Each row below holds a small network's activations on one input, seen along a few directions.
Each table varies a few parts of the input and shows all the possible inputs, shuffled.
A made-up example of a description, with smaller parts first: one of 3 separate values, together with either a single point or one of 9 places along a line or (one of 6 places along a line, together with one of 8 places around a ring).
Shared parts are said once, and a part with two or three values counts as separate values.

Other details of the inputs shift rows strongly along three fixed directions, in all tables alike. That doesn't count.

Rows:
x1: [-2 -8  2  3 -1 30 11 -4  6 -9  9]
x2: [ -8  15   9 -24  10  24 -21  25   1  36 -28]
x3: [  8  -4  -1  25   3 -11   8 -22  -5  -4   1]
x4: [ 24 -15  -7   0  -4  17  14 -12  -1 -11  19]
x5: [  3  11   2  34  10  -9   6 -23  -3  -3   5]
x6: [-22  -5   0 -20   1 -12 -27  21  11  10 -11]
x7: [  7  -1  -1  29   3 -12   9 -22  -5  -3  -1]
x8: [  3 -16 -13   0  -8  25  12  -9   3 -20   9]
x9: [  7  -1  -5 -11  -8  25  20  -7  -1  -8  19]
x10: [  9  -7  -2  -6  -1  25  19 -11  -9 -12   4]
x11: [ -9  -9  -6 -20 -19 -24  20   5   2 -29  32]
x12: [ 21  -5  -7  -2  -6  18  12   0   3 -16  20]
x13: [-31   2   4 -25  -9 -58   7  25  15 -26  32]
x14: [ -5  11   2 -29   1  19 -20  28  -3  33 -30]
x15: [ 25 -16 -10   0  -7  18  17  -9  -2 -13  18]
x16: [ -2  13   5  35  14 -17  -8 -15  -5  21 -26]
x17: [ 22  -8  -7   2  -4  18  16  -5   7 -10  14]
x18: [  6   0  -7  -8 -11  23  21  -8  -5 -12  15]
x19: [-33  -5  -5 -18  -9 -41  -7  28  25 -21  20]
x20: [  7   1   0  32   8 -12   5 -28 -11  -2   3]
x21: [ -3   7   5 -30   1  22 -26  17  -8  34 -28]
x22: [ 10  14   4  13  15  20 -26   4 -12  37 -41]
x23: [  2 -15  -1   1  -4  30   8  -4  -1  -9  -2]
x24: [ -2  -6   4 -53  -2  16 -20  42   4  15 -13]
x25: [ -9   6   7  34  11 -44  -5 -25  -3   5  -6]
x26: [  9 -10  -6 -12 -11  19  18 -13 -10 -11  12]
x27: [ 18   3   2  -1   6  26 -18  -1  -5  20 -19]
x28: [-30  -1   4 -27  -7 -57   7  28  13 -30  28]
x29: [-21 -17   5 -44 -13 -16 -19  47  18  -7   7]
x30: [-25  -6   6 -28  -9 -51   0  15   8 -20  27]
x31: [-10  16   6  54  17 -36  -4 -29 -16  12 -22]
x32: [ -8  11   7 -28   9  18 -17  29   2  26 -25]
x33: [ 18   2  -5   4   4  26  -5   6  -5  15 -14]
x34: [ 22  -3  -5   1  -5  24  12  -6   6 -14  22]
x35: [-12  16   7  44  17 -39  -2 -23   0  13 -11]
x36: [  8  -8  -6 -10 -12  20  17 -14 -12 -13  11]
x37: [  8  -1   2  20   1 -12   4 -24  -2  -9   7]
x38: [-20   4   7 -27  -3 -26 -18  17   1  14  -6]
x39: [ -4   3   4 -40   1  19 -21  35  -1  27 -26]
x40: [ 18   3  -2   7   7  25  -3   1   0  21 -16]
x41: [ -5   8   2 -33  -3  19 -21  28  -5  29 -28]
x42: [ -6  18   6  41  18 -19  -9 -17  -8  21 -23]
x43: [  8  -9   2  -7   2  22  13 -17 -10  -7   7]
x44: [ -3  15   5  34  12 -17  -9 -13  -9  11 -18]
x45: [-27  -4   7 -29  -5 -15 -18  43  21   1  -1]
x46: [-29  -4  -5  -9  -6 -32  -1  16  23 -23  25]
x47: [-25   1  -3 -11   0 -13 -19  24  13   4 -12]
x48: [ -6  22   8  45  23 -13 -12 -20  -8  29 -27]
x49: [-22   6   6 -17  -1 -29  -3  19   4  -3   0]
x50: [  2 -16 -11  -1  -5  26   5 -10   0 -12   2]
x51: [  1 -17   2  -3  -2  27   2  -8  -2  -5   2]
x52: [ 21  -3  -5  -1  -6  18  11  -2   5 -15  17]
x53: [ 25 -11  -7  -1  -9  22  13  -7   1 -16  14]
x54: [  9  14   5   2   9  18 -26  13  -2  31 -35]
x55: [-25  16   6 -21  -3 -24 -14  24   7  11  -1]
x56: [-10  13   7  35   8 -40  -7 -17  -6   0 -10]
x57: [ -9   7   7  32   6 -41  -6 -20  -4  -2  -6]
x58: [-14  17   9  36  11 -42  -4 -19   5   3  -4]
x59: [-29   2  -1 -28 -17 -53   5  27  10 -25  28]
x60: [ 23  -9  -5   6  -2  19   9 -16  -7 -13  17]
x61: [ -5  -3   4   3   5  36  -9   6  -2  17 -28]
x62: [  5   1   1   3   5  26  21 -16  -5  -9  11]
x63: [ 22 -10  -6  -2  -7  18   8  -7  -3 -15  14]
x64: [  5  -4   2 -27  -1  28  -6  11  -7  14 -15]
x65: [ -3   7   3  50  12 -31   4 -35 -16   0  -7]
x66: [-12  -1  -4 -10 -13 -22  21  -1   3 -24  30]
x67: [ 25 -15 -11   2  -8  18  20  -7  -1 -15  18]
x68: [  5   5   1  27   2 -11   9 -20   2  -8   6]
x69: [ 24 -10  -8  -2 -10  20  15  -4   4 -17  17]
x70: [ 24  -8  -7   2  -3  22  17  -8   9 -10  20]
x71: [ 25 -11  -8   4  -6  21  11 -10  -7 -16  15]
x72: [  9   9   1   9  12  14 -17   7  -4  35 -35]
Description of these inputs: one of 6 places along a line, together with either one of 2 separate values or one of 4 places along a line or one of 6 places around a ring.
Question: Changing only the place on the line of 6 turns x57 into x58. The same change can be made to x50. Which row results?
Answer: x46
Question: Change only the place on the ring of 6 in x12. List by row number the other rows that result.
Answer: x17, x40, x42, x52, x68
Question: Change only the place on the line of 4 in x10. List by row number the other rows that result.
Answer: x11, x39, x41
Question: Change only the choice among 2 separate values in x23. List by row number the other rows that result.
Answer: x8
Question: Change only the place on the line of 6 in x25. List by row number the other rows that result.
Answer: x3, x7, x16, x17, x70
